Each row below holds a small network's activations on one input, seen along a few directions.
Each table varies a few parts of the input and shows all the possible inputs, shuffled.
A made-up example of a description, with smaller parts first: one of 3 separate values, together with either a single point or one of 11 places along a line or (one of 4 places along a line, together with one of 5 places around a ring).
Shared parts are said once, and a part with two or three values counts as separate values.
(in the rows, 128 means zero)

Other details of the inputs shift rows strongly along two fixed directions, in all tables alike. That doesn't count.

Rows:
row 1: [114 154 137 126 138 161 160 116 117 158  91 103]
row 2: [104 112 143 142 134 166 158 102 104 138 100  84]
row 3: [122 121 105 131 116  50  68 145 156 108 192 179]
row 4: [106 170 135 150 159 136 158 107  94 150  98  76]
row 5: [132 157 144 133 178 118 144 129 130 133 116  76]
row 6: [119 104 113  98  93 179 141 126 100 110 108 131]
row 7: [107 120 117 140 120  98 110 123 121 115 154 150]
row 8: [163 129 131  95 115 179 146 144 146 109 100 140]
row 9: [ 96 139 126 210 140  48 102 107 139 127 181 126]
row 10: [152  96 124  89  77 130 105 152 164 109 150 192]
row 11: [ 97 179 132 170 190  75 132 106 112 153 132  73]
row 12: [138 105 137  74 115 173 134 143 132 126 108 132]
row 13: [105 146 146 132 171 119 134 117 120 157 117  86]
row 14: [159  89 104  98  88 106  83 169 168  65 167 207]
row 15: [148 101 136  88 123 173 137 149 142 101 107 140]
row 16: [158 137 144 159 187 122 144 133 122 154 109  88]
row 17: [146 126 110 143 128  56  80 153 168  79 182 172]
row 18: [133 169 153 136 180 135 155 127 127 145 100  66]
row 19: [180  98 128  96 120 168 134 152 127 138 113 142]
row 20: [107 164 137 163 154 143 161  98  99 149 103  75]
row 21: [136 131 115  85  97 174 136 132 116 127 100 143]
row 22: [113 142 142 124 140 156 160 112 115 157  89 102]
row 23: [146 130 123 150 152  88 106 131 124 163 149 131]
row 24: [138 124 127  87  95 171 135 137 139 136 110 154]
row 25: [152 127 129  76 106 173 134 144 132 126 105 133]
row 26: [124 139 157 149 182 124 150 125 140 133 109  87]
row 27: [ 92 156 132 194 177  83 132  97 104 137 138  57]
row 28: [120 114 118 139 113  52  73 136 165 116 191 186]
row 29: [144 109 127  72 111 165 130 149 133 119 115 136]
row 30: [121 111 113  90  99 174 143 131 102 115 105 138]
row 31: [153  90 110 118  94 173 135 129  94 136 115 147]
row 32: [114 171 134 147 157 123 144 109 119 156 111 100]
row 33: [ 90 137 143 156 163 141 156 101  91 144 106  69]
row 34: [134 110 124 138 126  56  76 152 169  95 193 176]
row 35: [143 132 124  75 103 182 139 136 122 135  95 129]
row 36: [149 118 122  72 107 165 129 146 132 118 114 133]
row 37: [152 110 142  91 109 173 148 143 146 124 102 137]
row 38: [137 115 132  85 101 174 141 133 135 139 102 142]
row 39: [124 168 135 172 165  42  96 126 160 137 175 129]
row 40: [135 129 121 145 109  56  79 147 176 115 191 185]
row 41: [119 105 128  97  97 186 154 120 106 127  97 139]
row 42: [107 101 110 166  97  59  81 122 142  97 196 186]
row 43: [ 98 144 146 167 152 139 165  97 102 153  99  76]
row 44: [129 111 125 137 117  52  76 144 172 111 195 182]
row 45: [152 140 136 114 139 151 140 143 139 111 104 117]
row 46: [102 112 140 137 139 167 153 106  97 134 102  80]
row 47: [110 119 143 147 127 164 162 102 107 141  96  86]
row 48: [113 135 119 169 125  96 113 113 119 116 151 115]
row 49: [139 115  99 106  62 135 108 136 133 100 148 201]
row 50: [149 139 143 146 177 118 136 128 116 176 118  87]
row 51: [127 115 115  80 105 172 137 135 113 124 104 138]
row 52: [125 113 122 115  84 184 150 121 114 122 106 143]
row 53: [ 98 145 139 138 168 120 140 111 112 152 115  92]
row 54: [147 111  99 157 114  51  71 140 137 133 191 194]
row 55: [110 161 120 162 165  36  88 124 143 133 177 122]
row 56: [152 119 108  88  74 133  98 144 153 113 148 194]
row 57: [115 138 123 174 125 100 118 108 126 122 151 122]
row 58: [123  90 113 102  89 175 133 126 107 104 118 131]
row 59: [ 99 150 150 142 171 135 157 103 111 162  99  81]
row 60: [149 110 130  77 120 172 140 151 134 111 109 126]
row 61: [134 108  98  85  72 158 121 138 113  97 129 173]
row 62: [131 158 154 156 174 126 154 128 145 136 106  91]
row 63: [116 177 160 181 195  82 142 121 148 153 131  76]
row 64: [129  98 113  99  64 158 129 133 126 111 123 184]
row 65: [101 161 136 162 148 124 154 109 112 152 113 100]
row 66: [154  99 110 110  97 169 136 133  96 141 112 155]
row 67: [130 167 135 177 169  44 101 130 164 126 173 126]
row 68: [130 119 130 178 156 125 139 107  91 162 122  82]
row 69: [128 111 109  99  90 177 142 123  99 108 108 129]
row 70: [145 124 147 123 136 151 148 138 148 119 104 123]
row 71: [ 99 155 115 197 145  41  96 111 125 120 177 126]
row 72: [153  88 127  91  89 133 106 154 163  97 151 186]
Description of these inputs: one of 8 places along a line, together with either a single point or one of 8 places around a ring.
- The inputs of row 2 and row 72 match in every part but the place on the line of 8. If row 68 is changed in the same way as row 2 into row 72, which row does it become? => row 19
- List by row number the other rows that have the place on the line of 8 in common with row 21. => row 1, row 11, row 22, row 32, row 51, row 53, row 54, row 59
- A walk changes only the place on the line of 8. It starts at row 27 and steps to row 69. List the rest of the walk in order. => row 61, row 11, row 55, row 36, row 5, row 17

Rows:
row 73: [ 99 184 167 176 207  84 151 121 163 137 130  67]
row 74: [180 110 154 100 144 197 153 147 126 144  84 121]
row 75: [157 123 113 108 102  60  67 163 169 123 190 194]
row 76: [131 167 120 153 147  30  83 142 176  98 174 164]
row 77: [118 135 155 107 218 143 157 129 111 131  90  21]
row 78: [206  82 119  99  92 175 128 158 153 103 122 162]
row 79: [144  94 134 131 108 209 158 121  78 146  88 121]
row 80: [110  75 119  92  33 193 121 125 142  84 121 178]
row 81: [108 140 117 107  92 183 153 111  95 116  76 121]
row 82: [ 84 185 125 156 171 151 169  86  81 169  90  51]
row 83: [133 133 142 200 169 151 175  87  80 162  92  37]
row 84: [175  87 123  51  84 174 122 170 148 135 110 180]
row 85: [180  84 124  68 103 174 128 160 146 130 112 186]
row 86: [134 139 118 133 115  57  93 157 188  80 185 195]
row 87: [104 165 174 167 190  85 135 112 170 135 130  72]
row 88: [131 102  87  76  50 176 111 128 111 122 131 180]
row 89: [103 134 129 113  99 188 174 107  98 112  84 120]
row 90: [115 207 148 163 213  72 128 118 136 159 133  74]
row 91: [123 190 149 150 197  73 120 126 141 169 139  77]
row 92: [113 107 106 196 128  31  80 116 125 136 195 180]
row 93: [129 117 124  85  89 189 151 108  77 158  94 120]
row 94: [ 96  74  88 140 104  50  59 144 120  64 213 168]
row 95: [108 115 103 182 118  29  81 122 126 145 195 170]
row 96: [ 92 122 135 117  96 198 176 113 114 113  95 113]
- The inputs of row 90 and row 82 match in every part but one. If row 84 is changed in the same way as row 90 into row 82, which row does it become? => row 95
- Describe the family of inputs behind these rows. => one of 2 separate values, together with either a single point or one of 11 places along a line
- Which other rows does row 79 become when the choice among 2 separate values takes its other values? List them by row number. => row 74

Rows:
row 97: [149  98 120  72  56 174 136 150 167  86 110 191]
row 98: [157 105 136 131 117 155 146 136 134 147 105 134]
row 99: [131 110 133  95 117 160 123 133 145  81 115 127]
row 100: [ 91 111 109 167 108 164 158  80  56 155 109  99]
row 101: [134 119 116 182 153  10  68 139 142 124 213 137]
row 102: [ 40 174 138 187 157 142 179  64  65 149  88  35]
row 103: [ 95 186 136 126 202 124 165 117 105 146  93  53]
row 104: [159  99 120  78  91 156 102 144 120 148 125 175]
row 105: [158  80 127 128 108 141 123 150 137 112 144 165]
row 106: [118 183 142 188 144  22  90 123 170 111 186 151]
row 107: [153  91 126 118 147 165 132 122 119 123 106 109]
row 108: [123 108 147  98 114 172 154 144 145  96 110 140]
row 109: [101 162 120 146 143  17  72 130 164 123 199 166]
row 110: [124 146 123 102  99 146 109 147 155 121 132 157]
row 111: [143 121 124 102 149 148 143 133  92 156  92 104]
row 112: [123 115 120  85 106 135 124 144 145  97 146 133]
row 113: [172 126 124 132 104 140 126 137 133 136 127 162]
row 114: [132 170 144 166 189 134 152 113 110 192 101  65]
- Describe the family of inputs behind these rows. => one of 2 separate values, together with either a single point or one of 8 places around a ring
- The inputs of row 112 and row 101 match in every part but the choice among 2 separate values. If row 99 is changed in the same way as row 112 into row 101, which row does it become? => row 107

Rows:
row 115: [163 128 141 104 156 162 159 141 128 140  91  83]
row 116: [130 173 123 146 146  86 120 141 139 148 142 130]
row 117: [ 93 173 134 118 122 136 146 123 147  89 116 116]
row 118: [141 136 151 119 129 166 159 111 128 158  93  92]
row 119: [128 124 142 190 149  71  95 126 151 125 173 134]
row 120: [121 136 139 175 134  98 112 110 143 142 141 122]
row 121: [161  94 113  75  55 141 106 151 162 118 145 196]
row 122: [151  66  99  94  67 142 104 155 119  79 137 193]
row 123: [103 123 122 122 115 126 129 110 104 144 125 114]
row 124: [131 138 144 107 165 128 130 135 131 151 119 139]
row 125: [138 133 152 101 157 166 157 147 128 162  95  96]
row 126: [116 116 137 177 152 107 125 120 135 133 152 128]
row 127: [108 142 142 113 151 131 140 133 154  77 114  98]
row 128: [138 166 127 179 138  61 108 121 146 131 169 132]
row 129: [110 106 137 139 130 131 138 126 103 132 122 120]
row 130: [106 118 128 147 121 133 148 105 114 144 116 124]
row 131: [130 128 123 102 157 170 137 121  94 136  98  66]
row 132: [111 151 120 117 123 164 157 112  78 144  97  91]
row 133: [127 118 127 110 147 161 151 124  86 131  94  77]
row 134: [137 150 125 147 186  49  93 139 146 131 155 145]
row 135: [110 142 118 146 115 130 141 118  94 131 116 126]
row 136: [138 153 137 143 127 180 156 114 111 142  88  99]
row 137: [107 128 123 191 134  68 104 108 147 135 167 148]
row 138: [113 122 126 115 141 138 115 122 110 139 140 100]
row 139: [ 94 142 162  99 145 172 165 127 145  99  97  87]
row 140: [153 123 145 138 155 176 150 125 118 130  85  81]
row 141: [129 120 121 194 163  66 103 126 142 111 166 133]
row 142: [145 126 148 120 143 129 137 141 141 144 131 113]
row 143: [100 124 126 165 149  56  98 123 118 129 181 122]
row 144: [121 149 135 107 149 124 129 120 133 163 108 140]
row 145: [139  97  91 110  51 152 122 136 121  95 143 207]
row 146: [104 163  99 160 134  63  83 114 119 129 179 127]
row 147: [144 160 128 127 128 129 142 132 131 145 122 117]
row 148: [115 106 137 147 138 137 149 120 112 133 127 121]
row 149: [ 73 162 140 155 140  57 109 114 175  95 163 126]
row 150: [124 146 129 147 131 181 168 110 103 143  90 107]
row 151: [157  62  95 101  71 147 113 150 131  78 143 200]
row 152: [ 95 141 111 155 136  58  79 107 130 141 178 123]
row 153: [154 135 138 100 165 163 156 149 126 146  86  88]
row 154: [157 126  97  67  74 143 101 153 141 111 136 229]
row 155: [153 104 119  60  73 176 126 155 148 136 109 176]
row 156: [189  81 114  88  77 145 104 158 154  85 144 183]
row 157: [149 125 161 119 146 171 160 126 125 148 101  88]
row 158: [125  78 105  96  47 143 108 135 123 107 135 198]
- Describe the family of inputs behind these rows. => one of 4 places along a line, together with either a single point or one of 10 places along a line
- The inputs of row 140 and row 136 match in every part but the place on the line of 4. If row 131 is changed in the same way as row 140 into row 136, which row does it become? => row 146
- The inputs of row 147 and row 142 match in every part but the place on the line of 4. If row 132 is changed in the same way as row 147 into row 142, which row does it become? => row 143
- A walk changes only the place on the line of 10. It starts at row 152 and steps to row 123. List the rest of the walk in order. => row 158, row 130, row 137, row 120, row 118, row 121, row 155, row 144
- Which other rows does row 157 become when the place on the line of 4 takes its other values? List them by row number. => row 118, row 128, row 156
- A walk changes only the place on the line of 4. It starts at row 116 and steps to row 155. List the rest of the walk in order. => row 125, row 153
